A small network was trained on invented records. Each row is its activation on one of them, seen along a few directions.
Each row is followed by the record's values for the fields ZEL, RIZUM, KOB, MAM, BAMI, DIZUS.
The largest differences between rows may come from other fields.
(in the rows, 500 means zero)
Strong random noise was added to every row along 19 fixed directions; ignore it. To show where, here is one row again and again, with new noise each time:
[648 615 570 501 494 353 528 521 593 628 765 900 735 533 492 683 764 504
 629 282 786 572 400 353 695 627 738 398 465 570 441 581 385 481 485 540
 525 445 583]
[686 409 273 718 525 635 493 577 469 642 592 479 673 456 621 626 511 329
 613 681 543 449 630 610 613 488 592 350 497 398 457 448 465 470 419 561
 621 543 486]
[557 554 537 694 545 206 345 539 568 459 659 555 310 721 443 776 454 634
 578 777 424 761 352 570 800 729 509 370 323 278 480 356 344 600 565 531
 339 297 425]
[766 520 395 495 487 538 432 474 905 636 702 623 194 503 435 513 534 380
 486 488 414 565 519 704 601 490 458 668 717 747 408 434 745 581 508 426
 563 590 298]
[520 448 483 699 476 637 537 624 362 646 668 567 785 644 402 605 480 408
 562 358 395 605 609 452 651 574 540 242 397 333 495 399 401 638 469 392
 752 561 426]
[462 546 589 413 523 322 353 619 589 583 447 751 463 268 531 534 463 533
 484 543 746 453 663 465 393 447 657 642 480 535 336 603 712 418 479 613
 352 545 588]
[446 213 285 635 592 864 547 511  87 499 409 433 492 660 657 634 421 436
 694 212 374 563 882 492 496 667 471 322 752 348 345 580 349 283 527 449
 542 809 354]
[499 325 515 469 435 656 475 503 464 579 552 630 676 530 371 422 583 536
 405 569 553 481 465 476 503 346 568 683 434 455 486 475 474 611 359 517
 483 498 551]
[402 498 578 411 383 421 586 406 713 570 498 629 654 391 708 459 775 547
 401 379 677 329 454 352 673 586 392 687 643 683 574 707 469 486 467 627
 370 438 470]
[578 476 443 533 511 626 438 479 736 582 352 439 362 515 534 456 437 231
 451 430 413 540 488 363 624 591 638 393 484 555 437 515 725 373 460 536
 550 661 502]
[552 378 364 586 561 710 535 219 377 300 365 478 683 622 525 522 699 576
 608 373 491 597 386 494 436 547 551 573 416 408 455 610 259 509 504 685
 440 502 732]
[540 398 531 460 427 499 430 499 711 534 412 535 341 621 545 465 487 352
 220 323 497 484 523 169 629 613 379 345 300 571 449 535 638 634 548 226
 421 634 593]
[373 473 286 395 612 463 486 731 464 659 565 245 578 300 573 558 287 197
 527 660 416 360 541 538 327 451 486 327 453 464 626 361 579 370 400 572
 531 470 424]
[640 420 176 462 434 361 407 394 525 262 461 567 659 563 324 492 363 469
 384 402 540 530 443 600 831 338 366 512 522 652 654 623 754 431 357 489
 310 586 502]
[535 640 449 621 686 394 583 425 488 309 518 270 612 551 707 649 493 431
 652 423 465 497 412 690 568 661 442 321 505 569 644 522 472 324 564 583
 448 482 581]
[374 392 641 626 416 453 363 315 370 331 472 588 356 666 560 674 544 784
 514 550 412 674 454 367 537 727 303 521 290 255 491 440 310 611 591 479
 284 428 677]
[359 406 728 681 460 710 489 449 599 583 377 491 447 572 367 541 488 477
 478 520 460 672 589 544 530 558 572 505 584 383 435 549 575 544 624 527
 550 689 370]
[445 381 314 403 327 604 470 328 534 497 480 579 574 346 497 450 500 536
 532 560 478 506 576 569 579 487 395 426 673 534 693 541 631 384 454 598
 591 784 409]
[423 537 587 277 638 333 594 719 546 681 523 608 491 344 749 408 650 646
 478 578 701 379 693 528 398 675 654 332 555 491 407 607 368 534 629 479
 547 757 377]
[479 528 312 384 554 529 343 456 662 485 734 381 554 463 469 522 315 246
 630 705 284 523 438 696 456 410 422 387 430 698 810 191 643 295 253 723
 759 378 504]
[419 521 578 407 553 525 374 386 749 496 401 513 353 619 325 435 517 424
 491 547 435 694 397 384 502 509 701 547 426 557 424 499 475 469 488 744
 568 361 488]

[229 517 826 318 598 507 667 480 446 390 325 323 597 631 597 270 652 664
 357 354 409 470 187 349 501 639 577 662 415 481 585 593 357 483 473 595
 317 450 585]	(ZEL nore; RIZUM fom; KOB pilan; MAM bas; BAMI dobu; DIZUS nedog)
[446 702 740 576 626 117 482 843 553 579 656 615 635 340 398 759 317 410
 457 401 736 485 493 652 431 497 537 439 379 505 522 508 812 528 584 319
 264 552 528]	(ZEL gak; RIZUM fom; KOB midu; MAM bas; BAMI zag; DIZUS nedog)
[570 545 275 639 690 464 497 455 533 427 681 469 488 783 559 687 583 457
 759 392 335 692 650 624 570 717 429 227 481 575 445 450  67 558 560 631
 741 249 319]	(ZEL lil; RIZUM pivi; KOB fid; MAM bas; BAMI zag; DIZUS pepam)
[268 615 483 376 627 298 434 387 615 355 347 416 554 619 565 502 578 519
 543 416 391 663 393 242 450 772 512 262 186 440 534 545 155 554 568 809
 587 262 603]	(ZEL salib; RIZUM fom; KOB midu; MAM bas; BAMI zag; DIZUS nedog)
[347 484 709 523 438 480 532 395 283 311 377 536 512 515 482 430 473 918
 458 497 439 629 626 624 434 630 371 335 438 282 576 542 501 660 735 317
 513 897 550]	(ZEL nore; RIZUM fom; KOB midu; MAM virik; BAMI dobu; DIZUS nedog)
[490 371 376 512 601 619 392 468 355 324 640 612 628 604 777 555 480 527
 628 292 397 416 753 675 390 572 152 656 479 661 567 371 406 411 268 584
 603 490 626]	(ZEL gak; RIZUM fom; KOB beg; MAM bas; BAMI zag; DIZUS binik)
[408 468 538 335 493 322 574 516 300 288 355 472 620 665 319 334 486 715
 340 539 576 532 263 422 686 436 588 404 359 424 627 608 369 508 459 443
 296 480 511]	(ZEL gak; RIZUM nad; KOB fid; MAM bas; BAMI zag; DIZUS pepam)
[684 427 497 549 478 717 511 452 473 531 441 559 581 392 525 407 549 483
 479 548 589 410 491 574 419 358 662 637 503 498 442 510 693 454 423 460
 487 713 692]	(ZEL salib; RIZUM fom; KOB midu; MAM bas; BAMI dobu; DIZUS nedog)
[484 363 439 402 517 432 487 529 655 586 615 634 458 611 339 564 617 557
 456 664 577 650 365 601 621 570 553 475 533 447 540 514 329 622 523 536
 416 579 281]	(ZEL gak; RIZUM fom; KOB midu; MAM bas; BAMI zag; DIZUS nedog)
[670 535 443 478 543 325 400 747 589 738 801 800 393 482 574 637 594 552
 551 481 390 586 373 397 475 795 559 466 186 295 351 262 388 776 433 385
 479 497 564]	(ZEL salib; RIZUM fom; KOB midu; MAM bas; BAMI zag; DIZUS nedog)
[675 743 430 415 640 255 525 548 551 352 468 626 624 598 393 331 548 641
 552 392 501 645 414 556 615 577 754 246 269 520 443 552 396 619 518 555
 709 537 547]	(ZEL lil; RIZUM nad; KOB fid; MAM bas; BAMI zag; DIZUS pigov)
[512 443 284 449 529 553 352 425 598 479 331 350 239 371 463 529 307 287
 492 610 492 495 676 489 312 338 496 515 584 586 392 545 697 360 548 593
 459 479 498]	(ZEL labes; RIZUM fom; KOB midu; MAM bas; BAMI zag; DIZUS nedog)
[724 618 425 292 478 458 443 518 527 534 679 547 290 666 554 223 493 571
 432 342 115 451 372 269 662 567 518 558 360 617 456 227 534 579 296 327
 688 349 550]	(ZEL lil; RIZUM fom; KOB midu; MAM bas; BAMI zag; DIZUS nedog)
[517 514 452 564 392 424 291 460 348 510 431 735 373 411 581 469 466 819
 668 786 455 572 736 486 649 515 644 665 577 296 295 478 451 405 398 794
 553 377 459]	(ZEL nore; RIZUM fom; KOB midu; MAM bas; BAMI zag; DIZUS nedog)
[378 393 833 758 307 540 527 482 223 470 648 612 747 772 222 564 508 870
 465 778 497 688 427 634 867 432 493 509 494 199 660 406 339 670 499 395
 502 461 365]	(ZEL salib; RIZUM fom; KOB midu; MAM virik; BAMI dobu; DIZUS nedog)
[635 421 603 532 450 560 578 462 516 545 519 370 418 679 586 472 589 411
 344 618 610 333 287 318 830 405 605 622 610 604 516 523 516 333 405 373
 261 308 519]	(ZEL nore; RIZUM fom; KOB midu; MAM bas; BAMI zag; DIZUS nedog)
[318 461 405 604 667 533 537 466 742 484 362 370 734 567 646 600 577 247
 564 312 460 546 537 545 560 758 423 372 487 560 589 628 353 444 493 799
 578 553 394]	(ZEL lil; RIZUM pivi; KOB beg; MAM virik; BAMI dobu; DIZUS nedog)
[463 493 445 744 460 470 581 641 257 466 354 357 778 548 441 513 359 419
 373 256 403 400 561 323 626 455 400 425 312 343 471 568 535 641 463 302
 385 389 543]	(ZEL lil; RIZUM pivi; KOB fid; MAM bas; BAMI zag; DIZUS zuv)
[484 602 405 745 392 546 627 536 396 557 175 252 583 182 574 334 406 641
 465 550 232 433 623 613 494 547 465 547 574 147 393 610 703 719 659 512
 548 749 393]	(ZEL labes; RIZUM fom; KOB midu; MAM bas; BAMI zag; DIZUS nedog)
[694 586 117 114 607 383 467 417 533 418 650 635 509 494 539 367 663 515
 622 348 488 502 375 402 439 445 627 558 489 740 432 526 314 432 341 737
 587 262 599]	(ZEL nore; RIZUM fom; KOB pilan; MAM virik; BAMI dobu; DIZUS nedog)
[501 648 486 590 450 540 428 444 621 436 424 498 550 279 514 340 432 556
 622 647 336 477 552 780 436 375 479 788 557 592 538 444 704 455 329 835
 667 386 495]	(ZEL salib; RIZUM nad; KOB fid; MAM virik; BAMI dobu; DIZUS pigov)
[330 527 614 404 510 486 706 480 253 451 203 189 382 382 588 439 533 625
 478 640 628 451 341 384 393 522 657 413 657 269 464 718 377 362 751 520
 277 579 490]	(ZEL nore; RIZUM nad; KOB pilan; MAM bas; BAMI dobu; DIZUS binik)
[458 539 322 626 489 441 412 267 563 350 432 452 472 397 641 707 470 524
 759 659 465 640 534 697 594 680 428 339 630 454 648 547 506 247 559 828
 506 579 466]	(ZEL nore; RIZUM fom; KOB midu; MAM bas; BAMI zag; DIZUS nedog)
[406 614 723 443 659 562 495 492 774 510 310 490 312 563 510 353 577 475
 486 355 438 627 544 495 301 658 620 564 467 557 309 556 451 596 635 638
 690 589 471]	(ZEL gak; RIZUM fom; KOB beg; MAM virik; BAMI dobu; DIZUS binik)
[636 320 255 354 270 617 369 266 578 537 604 660 215 308 587 509 539 563
 504 675 537 417 661 502 440 388 289 611 731 639 533 468 656 428 490 430
 471 650 507]	(ZEL labes; RIZUM pivi; KOB midu; MAM virik; BAMI dobu; DIZUS fuzak)
[542 424 627 422 753 547 653 646 606 505 373 261 401 749 447 357 559 357
 181 234 457 433 301 397 388 523 571 602 330 563 341 572 476 737 600 175
 236 554 549]	(ZEL lil; RIZUM fom; KOB midu; MAM virik; BAMI dobu; DIZUS nedog)
[551 458 495 344 493 385 458 565 272 318 383 611 569 595 551 269 387 724
 331 433 537 425 635 421 619 499 478 300 313 464 543 502 567 511 440 249
 539 807 640]	(ZEL lil; RIZUM fom; KOB beg; MAM bas; BAMI dobu; DIZUS binik)
[373 517 601 390 576 565 447 427 619 353 329 304 328 722 348 378 289 242
 413 326 387 527 447 381 589 387 554 499 572 828 602 514 702 164 376 533
 474 364 438]	(ZEL gak; RIZUM pivi; KOB fid; MAM bas; BAMI zag; DIZUS zuv)
[446 738 720 633 545 201 606 618 687 374 106 288 397 491 452 297 381 621
 204 424 445 514 531 518 648 598 485 362 363 446 403 738 721 773 786 296
 375 649 396]	(ZEL gak; RIZUM pivi; KOB fid; MAM bas; BAMI zag; DIZUS pepam)
[519 481 554 679 317 594 454 417 591 533 638 678 595 402 396 656 549 580
 567 541 419 723 386 645 463 624 341 438 349 278 604 388 580 762 572 491
 620 723 581]	(ZEL nore; RIZUM nad; KOB pilan; MAM bas; BAMI zag; DIZUS binik)
[243 528 696 520 495 564 526 527 523 580 533 514 588 350 659 596 465 430
 588 311 500 432 701 551 376 598 361 548 693 616 599 531 644 324 511 584
 552 603 425]	(ZEL salib; RIZUM fom; KOB midu; MAM bas; BAMI dobu; DIZUS nedog)
[491 363 551 567 659 546 608 484 454 443 424 423 491 637 406 616 631 550
 481 608 701 604 427 622 348 534 625 350 414 375 435 628 232 619 724 397
 313 621 508]	(ZEL lil; RIZUM pivi; KOB fid; MAM bas; BAMI zag; DIZUS pepam)
[423 379 768 539 501 745 513 528 451 604 482 549 544 616 383 507 454 360
 455 447 697 493 702 441 522 325 690 484 680 620 446 569 615 307 499 407
 583 612 443]	(ZEL labes; RIZUM pivi; KOB midu; MAM bas; BAMI zag; DIZUS fuzak)

Here are new rows. What are their fields?
[637 546 436 491 570 339 529 562 568 510 474 498 484 409 529 505 595 564
 480 736 649 449 274 609 490 501 625 604 431 384 460 521 436 568 516 551
 313 491 560]	(ZEL gak; RIZUM fom; KOB beg; MAM virik; BAMI dobu; DIZUS binik)
[501 376 566 594 586 572 495 739 399 581 676 529 613 837 282 599 324 282
 417 194 380 582 482 447 769 489 526 495 494 543 501 401 604 474 326 263
 429 491 347]	(ZEL labes; RIZUM pivi; KOB midu; MAM virik; BAMI dobu; DIZUS fuzak)
[819 638 461 630 465 594 464 376 430 368 524 572 383 586 462 300 544 735
 610 542 277 566 462 636 559 410 592 717 443 486 329 370 496 629 411 518
 685 356 621]	(ZEL lil; RIZUM nad; KOB fid; MAM virik; BAMI dobu; DIZUS pigov)
[569 598 590 497 379 665 586 379 266 594 726 462 350 538 482 521 550 586
 633 488 511 467 789 377 347 314 475 370 760 583 381 430 326 518 723 287
 853 286 443]	(ZEL nore; RIZUM fom; KOB midu; MAM virik; BAMI dobu; DIZUS nedog)
[407 420 414 586 326 630 525 188 469 517 418 586 489 445 518 745 734 485
 650 314 621 596 466 198 453 595 449 573 669 413 398 721 271 442 659 695
 370 336 551]	(ZEL nore; RIZUM fom; KOB midu; MAM bas; BAMI zag; DIZUS nedog)
[632 438 359 726 523 536 448 579 597 583 435 477 647 452 700 504 591 398
 426 710 587 359 737 437 441 465 457 397 179 428 329 506 311 778 478 533
 633 307 647]	(ZEL lil; RIZUM pivi; KOB fid; MAM bas; BAMI zag; DIZUS pepam)
[513 417 458 455 598 732 685 526 226 533 535 417 687 318 653 507 578 488
 620 302 473 354 378 613 203 538 550 619 585 406 549 481 550 381 458 425
 376 798 676]	(ZEL labes; RIZUM pivi; KOB midu; MAM virik; BAMI dobu; DIZUS fuzak)
[700 655 299 744 168 590 683 199 683 597 471 385 668 357 307 498 703 455
 512 526 423 553 276 403 725 416 463 425 639 393 565 622 476 774 702 518
 707 387 404]	(ZEL salib; RIZUM fom; KOB midu; MAM bas; BAMI dobu; DIZUS nedog)
[553 464 354 480 418 462 537 510 336 502 656 522 554 191 712 546 535 657
 639 747 484 288 328 751 431 465 373 786 615 461 696 386 594 337 294 583
 229 492 573]	(ZEL salib; RIZUM pivi; KOB fid; MAM virik; BAMI dobu; DIZUS pepam)
[603 516 552 435 636 629 495 610 613 507 547 568 619 587 480 304 482 427
 429 274 324 537 470 602 457 550 588 510 310 592 487 381 674 610 356 430
 695 748 603]	(ZEL nore; RIZUM fom; KOB midu; MAM virik; BAMI dobu; DIZUS nedog)
[393 537 735 522 367 682 329 441 516 630 572 716 398 378 253 626 345 347
 641 363 498 637 560 374 321 358 660 665 600 566 452 396 848 255 423 583
 570 474 586]	(ZEL salib; RIZUM fom; KOB midu; MAM virik; BAMI dobu; DIZUS nedog)
[625 589 442 553 404 582 412 351 417 426 477 698 587 571 253 360 449 669
 590 422 445 691 838 523 577 337 645 332 543 521 366 539 535 596 574 517
 939 579 464]	(ZEL labes; RIZUM fom; KOB midu; MAM virik; BAMI dobu; DIZUS nedog)
[662 534 201 313 311 543 525 456 432 747 696 607 656 197 225 453 599 457
 628 845 659 443 342 449 415 115 816 553 654 435 511 453 443 468 405 689
 673 288 452]	(ZEL nore; RIZUM fom; KOB midu; MAM bas; BAMI zag; DIZUS nedog)
[583 403 646 535 538 628 479 537 397 456 628 513 540 768 450 434 479 520
 366 552 637 420 784 550 538 203 447 570 543 707 407 478 423 579 471 310
 641 309 499]	(ZEL salib; RIZUM fom; KOB midu; MAM bas; BAMI zag; DIZUS nedog)
[285 499 455 370 593 465 475 616 447 525 296 478 606 581 289 342 423 481
 489 369 347 615 420 362 523 531 699 608 455 351 411 549 376 498 377 767
 546 418 339]	(ZEL lil; RIZUM fom; KOB beg; MAM bas; BAMI zag; DIZUS binik)
[372 405 421 548 272 533 567 267 420 503 584 498 651 362 426 745 598 499
 593 572 683 483 388 488 599 382 355 604 814 498 699 648 467 333 550 639
 292 367 415]	(ZEL labes; RIZUM fom; KOB midu; MAM bas; BAMI zag; DIZUS nedog)
